Each row below holds a small network's activations on one input, seen along a few directions.
Each table varies a few parts of the input and shows all the possible inputs, shuffled.
Descriptions start from the smaller parts, as in this example, which fits no table here: one of 6 places along a line, together with either a single point or one of 11 places along a line or (one of 3 separate values, together with one of 8 places around a ring).
Shared parts are said once, and a part with two or three values counts as separate values.
In the rows, 128 means zero.

A family of inputs:
R1: [192 164 141  72  64 210 119 114 216  65 206 132]
R2: [164 202 199 111  84 194 142  86 187  69 194 160]
R3: [ 93 111 191 132 184 127 175 143  96 169 140 136]
R4: [122  76  64 113  86 119  92 172 112 131 109 102]
R5: [122  76  98 118 158 124 107 182 142 124 104 114]
R6: [156 146  71 146 135 109 103 116 105 142 111 130]
R7: [134 121  78 124 109  90  87 124 107  92 110 124]
R8: [125 149 179 137  90 133 147  81 185 127  91 119]
R9: [144 141 149 133  95 147 135  89 196 114  86 100]
R10: [ 79 113 157 144  97  86 124 144  72 148 115 131]
R11: [105 113 105 150 117 101  97 148  93 131 102 111]
R12: [134 114  64 117 166 154 143 151 122 155 149 124]
R13: [ 94 135 161 139  94  64 126 103  74 118 129 149]
R14: [ 82  84 174 135 144  96 144 161 108 152 127 138]
R15: [165 115  51 130 109 120 108 121 112 145 122 129]
R16: [110  83 121 135 165 118 119 166 129 129 109 120]
R17: [ 91 120 133 149 112  89 107 141  83 143 106 127]
R18: [122 130 103 142 115  85  99 109  94  95 115 131]
R19: [126 101 120 112 204 153 131 157 131 145 120 110]
R20: [190 191 157  89  86 206 119 107 212  60 193 135]
R21: [156 128 124 112  87 157 125 107 208 108  82  92]
R22: [180 198 174 109  92 201 129  92 198  63 194 144]
R23: [107 141 136 143 111  68 108 101  86 112 120 144]
R24: [ 97 157 161 146 169 118 183 128  79 174 158 150]
R25: [124 158 110 150 193 136 152 131 104 155 143 132]
R26: [105 117 168 135 200 132 156 138 108 163 129 133]
R27: [131 149  84 133 190 141 139 143 115 151 137 126]
R28: [111 161 137 150 187 124 167 126  93 163 144 148]
R29: [119 112 142 131 208 146 145 145 119 151 124 118]
R30: [145 158  98 161 143 101 112 101  95 148 119 134]
R31: [163  97 105  92  63 166 129 119 213 113  96  91]
R32: [130  68 102  96 181 164 136 165 138 148 133 107]
R33: [114 104  80 129 109 112  88 164 104 125  96 107]
R34: [143  90  59 106  84 101  94 133 115  95 121 122]
R35: [118 160 146 154 123  83 139  96  75 166 131 153]
R36: [132 161 124 163 137  91 127  98  84 156 121 152]
R37: [153 197 220 107  67 190 158  88 176  76 202 167]
R38: [114 143 205 132  71 130 169  84 173 129  99 130]
R39: [129  46  82 102 132 135 114 189 145 129 116 112]
R40: [ 95  91 150 141 160 100 127 157 119 145 118 133]
Question: Describe the family of inputs behind these rows.
Answer: one of 5 places along a line, together with either one of 2 separate values or one of 6 places around a ring
Question: Changing only the place on the line of 5 turns R13 into R34. The same change can be made to R14. Which row results?
Answer: R39
Question: Changing only the place on the line of 5 turns R7 into R18. The same change can be made to R27. Which row results?
Answer: R25
Question: Which other rows agree with R28 in the place on the line of 5? List them by row number.
Answer: R2, R8, R17, R23, R26, R36, R40
Question: Which other rows does R9 become when the choice among 2 separate values takes its other values? List them by row number.
Answer: R22
Question: Which other rows does R33 become when the place on the line of 5 takes its other values? List them by row number.
Answer: R4, R10, R11, R17

A family of inputs:
R41: [ 92 107 127 156 134  72 128 129  80 160  85 126]
R42: [ 94 119 119 152 150  75 121 141  55 150 123 143]
R43: [118 137 119 148 181 116 144 129  92 162 125 135]
R44: [131  57  33 116 131 107  84 174 119 135  85  92]
R45: [146 148 145 118 106 151 127 112 162 103 141 129]
R46: [146 147 144 118 107 150 124 112 163 101 138 128]
R47: [146 150 146 116 100 155 136 112 157 112 150 133]
R48: [ 98  96 138 133 192 124 150 164 101 163 124 127]
R49: [146 149 146 116 101 154 134 112 159 110 148 132]
R50: [146 149 146 117 103 153 131 112 160 107 145 131]
R51: [146 148 145 117 104 152 129 112 161 105 143 130]
Question: Describe the family of inputs behind these rows.
Answer: either a single point or one of 4 places along a line or one of 6 places along a line
Question: Start at R46 and move only the place on the line of 6, one step at a time. The first step leads to R45. Which rows follow, in order?
Answer: R51, R50, R49, R47

A family of inputs:
R52: [ 94  97 155 148 215 102 174 151  84 189 129 152]
R53: [110  92  48 148 126 102 103 160 118 180  41  78]
R54: [140 122 192 102  59 147 106 108 208  56 121 117]
R55: [136  96  23 133 113  61  90 115  92 136  63 105]
R56: [182 150  75 111  31 142  74 114 155  75 154 128]
R57: [141  89  59 111 184 153  83 187 125 109 135 105]
R58: [138 186 162 120  45 126 103 106 124  87 196 165]
R59: [120  75  56 122  92  61  84 129  79 123  83 119]
R60: [159 155 124 109  29 133  83 120 137  74 181 143]
R61: [142 151 194  79 104 206 173 127 191 103 201 142]
R62: [108 118 143 159 231 105 179 124  85 208 117 144]
R63: [122 155 227 114  74 138 127  95 193  70 136 136]
R64: [141 220 176 146  77 127 130  79 114 110 189 178]
R65: [103  43 113 115 172 110 130 185 106 161 119 121]
R66: [166 204 197 116 151 212 203  79 178 145 176 145]
R67: [159 245 162 160  95 130 138  51 112 131 172 171]
R68: [125 171 130 155 246 143 147 136  82 150 152 145]
R69: [ 99  77  98 127  94  51  98 135  60 117 105 133]
R70: [146 181 207 102 134 209 199 105 179 124 193 152]
R71: [ 61 100 150 155 118  85 132 165  74 165  99 122]
R72: [108 121 132 121 200 138 119 181  95 111 170 139]
R73: [ 87 105 128 140 109  47 122 122  46 123 122 147]
R74: [183 136 107 118  72 157 103  82 241  75  72  88]
R75: [155 110  27 118 200 154  87 169 139 125 118  91]
R76: [141  62  41 126 190 116 122 165 133 184  77  92]
R77: [ 95  70  80 139 108  99  98 176 103 165  60  92]
R78: [156 119 161  68  91 215 154 140 205  94 188 123]
R79: [124  41  73 115 169 118 117 178 122 166  98 106]
R80: [101 157 126 176 154  53 150  72  39 164 107 154]
R81: [120  93 101 109 184 145  96 193 109 102 157 121]
R82: [ 90  69 144 126 185 102 152 170  94 170 135 140]
R83: [ 65 129 162 178 150  85 154 144  62 184  94 133]
R84: [143 213 228 151 123 145 161  42 182 116 112 139]
R85: [197 135  82  83 106 226 152 115 237 112 144  98]
R86: [ 87 134 139 164 136  48 142  97  39 144 119 158]
R87: [202 170  42 120  48 142  82  94 170  89 130 114]
R88: [179 113 114  71  92 224 143 133 222  97 163 108]
R89: [ 74  72 122 141 107  90 111 180  85 158  82 106]
R90: [126 189 240 138 105 141 154  70 180  92 129 146]
R91: [110 149 144 144 227 141 141 160  84 131 165 152]
R92: [164 115 142 107  60 155  95 101 225  58  94 100]
R93: [ 78 151 151 189 169  89 161 118  64 204  81 127]
Question: Describe the family of inputs behind these rows.
Answer: one of 6 places along a line, together with either one of 3 separate values or one of 4 places along a line
Question: Changing only the place on the line of 6 turns R77 into R83. The same change can be made to R59. Which row results?
Answer: R86
Question: Which other rows does R85 become when the place on the line of 6 takes its other values? List them by row number.
Answer: R61, R66, R70, R78, R88
Question: Start at R75 and move only the place on the line of 4, one step at a time. The first step leads to R76. Which rows follow, in order?
Answer: R53, R55
